Look-ups in named tables: a row name and a column name give one cell, copied from the table.

kun:
	zakazun	fif	buruna
zuli	85131	-47803	53444
gab	79324	-44688	45422
fim	80464	-75641	33705
vola	88437	-52864	2741
muk	91656	-30387	73563
mit	91826	-24653	-12411
bis	80908	-54095	47711
barubip	82194	-64648	47731
diramu	83222	-40496	67274
saf	82788	-52069	21596
zis	86269	-58189	22342
kan	81813	-47807	45755
ked	88203	-57729	51872
rud	82275	-43404	63252

What is the fif of muk in kun? -30387
What is the fif of diramu in kun? -40496
What is the fif of zuli in kun? -47803
What is the fif of fim in kun? -75641
What is the buruna of barubip in kun? 47731
What is the buruna of mit in kun? -12411
What is the zakazun of diramu in kun? 83222
What is the buruna of ked in kun? 51872
What is the zakazun of gab in kun? 79324
What is the buruna of vola in kun? 2741
What is the zakazun of saf in kun? 82788
What is the zakazun of barubip in kun? 82194
Which row has the largest buruna? muk

sobem:
|  | ref | kuv | rom | tov | sopufe | rudon | posasop | dunemiv |
|---|---|---|---|---|---|---|---|---|
| rezige | 336 | 961 | 421 | 458 | 988 | 453 | -262 | 188 |
| sav | 744 | -361 | 967 | -178 | 339 | -582 | 512 | -663 |
| tigali | -199 | -316 | 220 | 135 | 348 | -110 | -163 | -79 |

kuv of rezige: 961
dunemiv of tigali: -79
tov of rezige: 458
rudon of tigali: -110
dunemiv of rezige: 188
tov of sav: -178
tov of tigali: 135
ref of sav: 744

vik:
,zik,vip,zukud,sal,pok,ran,lur,kitokuv,buz
kunag,144,133,129,131,139,140,135,138,127
tikevad,106,56,234,233,38,37,217,38,227
nen,232,161,127,145,207,206,170,203,111
maba,118,124,140,137,117,117,133,117,141
zod,142,123,138,140,129,129,143,128,135
biviri,87,119,146,137,95,95,124,97,154
mar,168,154,82,90,179,179,106,177,78
fer,199,185,49,62,226,226,88,224,44

sal of tikevad: 233
kitokuv of zod: 128
pok of maba: 117
zukud of kunag: 129
lur of nen: 170
buz of zod: 135
ran of mar: 179
lur of maba: 133
ran of tikevad: 37
zukud of fer: 49
pok of tikevad: 38
zik of tikevad: 106
zik of kunag: 144
ran of maba: 117
vip of tikevad: 56
zukud of nen: 127
vip of biviri: 119
ran of kunag: 140
vip of nen: 161
sal of fer: 62
Which row has the largest ran? fer

mazipir:
cols = dobom, medas, vinun, zakip, babero, sagim, ronono, naku, vuf
lizog: [234, 161, 154, 153, 148, 146, 98, 161, 178]
faf: [235, 157, 156, 156, 148, 146, 123, 144, 133]
nukazam: [95, 156, 151, 146, 153, 154, 150, 186, 206]
voseli: [223, 152, 156, 155, 146, 152, 144, 140, 98]
geta: [106, 157, 150, 146, 152, 154, 136, 191, 218]
dil: [138, 143, 156, 153, 148, 161, 203, 140, 63]

zakip of nukazam is 146
medas of voseli is 152
medas of faf is 157
naku of voseli is 140
dobom of dil is 138
babero of nukazam is 153
babero of dil is 148
sagim of faf is 146
zakip of lizog is 153
sagim of voseli is 152
medas of dil is 143
vuf of dil is 63
sagim of geta is 154
zakip of voseli is 155
ronono of lizog is 98
naku of dil is 140
ronono of geta is 136
vinun of dil is 156

gegovo:
|  | faf | tise | piv | gik | gelip |
|---|---|---|---|---|---|
| sudi | 182 | 207 | 75 | 100 | 57 |
| seloraf | 170 | 190 | 74 | 82 | 43 |
| dob | 181 | 137 | 127 | 11 | 162 |
| zib | 131 | 114 | 180 | 188 | 231 |
| lasimeb | 74 | 49 | 175 | 148 | 204 |
| tabipen | 188 | 121 | 203 | 136 | 36 |

What is the piv of dob in gegovo?
127
What is the faf of tabipen in gegovo?
188
What is the faf of lasimeb in gegovo?
74
What is the gik of tabipen in gegovo?
136
What is the tise of dob in gegovo?
137
What is the gik of dob in gegovo?
11
What is the piv of tabipen in gegovo?
203
What is the tise of lasimeb in gegovo?
49
Which row has the largest piv? tabipen

selen.csv
,fel,zat
fikiga,5.999,3.924
ded,3.185,4.678
taz,3.102,4.494
daz,6.398,2.433
veguki,4.786,7.783
sepub,5.636,4.350
fezim,3.831,7.514
sisuz,5.442,2.469
gepo,5.388,3.957
fanovaf,7.141,9.074

zat of fikiga = 3.924
zat of ded = 4.678
fel of fikiga = 5.999
fel of taz = 3.102
fel of daz = 6.398
fel of fezim = 3.831
zat of veguki = 7.783
fel of veguki = 4.786
fel of fanovaf = 7.141
zat of fanovaf = 9.074
zat of daz = 2.433
zat of sisuz = 2.469
zat of sepub = 4.350
zat of taz = 4.494
fel of sisuz = 5.442
fel of ded = 3.185
Row with the largest zat: fanovaf

kufesa =
         fazo  dometon
tilupi     93       32
mok       113       91
dop       198      154
nelit      70      128
zufiku      7      161
miz       167      168
givol     186      165
dito      119      118
pomu      171       93
gizo      132       40
tomu      223      134
latovud   188      154
saf        97       43

givol, dometon => 165
tomu, dometon => 134
tilupi, fazo => 93
tilupi, dometon => 32
latovud, dometon => 154
mok, dometon => 91
miz, dometon => 168
dito, dometon => 118

kez =
	medo	ras	refom	dasi	vure	zam
patus	-0.336	-0.369	0.128	0.000	0.048	-0.123
pamuv	0.015	0.216	-0.316	-0.387	-0.055	-0.074
vanalo	0.577	-0.912	-0.585	-0.465	-0.551	-0.845
zanad	-0.157	-0.438	-0.444	-0.527	0.368	-0.670
sesev	-0.077	-0.795	-0.192	-0.409	-0.751	0.279
gezosuv	-0.701	-0.739	0.086	-0.598	-0.294	-0.140
dafidoz	-0.119	-0.088	-0.361	-0.204	-0.332	-0.298
kiti	0.098	0.202	-0.081	-0.189	0.140	0.045
gufoz	-0.625	0.020	-0.748	-0.066	-0.589	0.471
mibe	0.052	-0.325	-0.238	-0.120	0.052	0.017
dazu	-0.704	-0.129	-0.151	-0.079	-0.565	-0.627
zez	-0.280	0.073	-0.797	0.359	-0.166	-0.623
kab	0.142	-0.366	-0.377	-0.027	0.051	-0.192

zez, ras: 0.073
kiti, dasi: -0.189
dafidoz, zam: -0.298
gezosuv, vure: -0.294
dazu, refom: -0.151
dazu, ras: -0.129
kiti, vure: 0.140
dafidoz, dasi: -0.204
kiti, medo: 0.098
kab, zam: -0.192
kab, dasi: -0.027
vanalo, medo: 0.577
kab, ras: -0.366
kiti, refom: -0.081
patus, dasi: 0.000

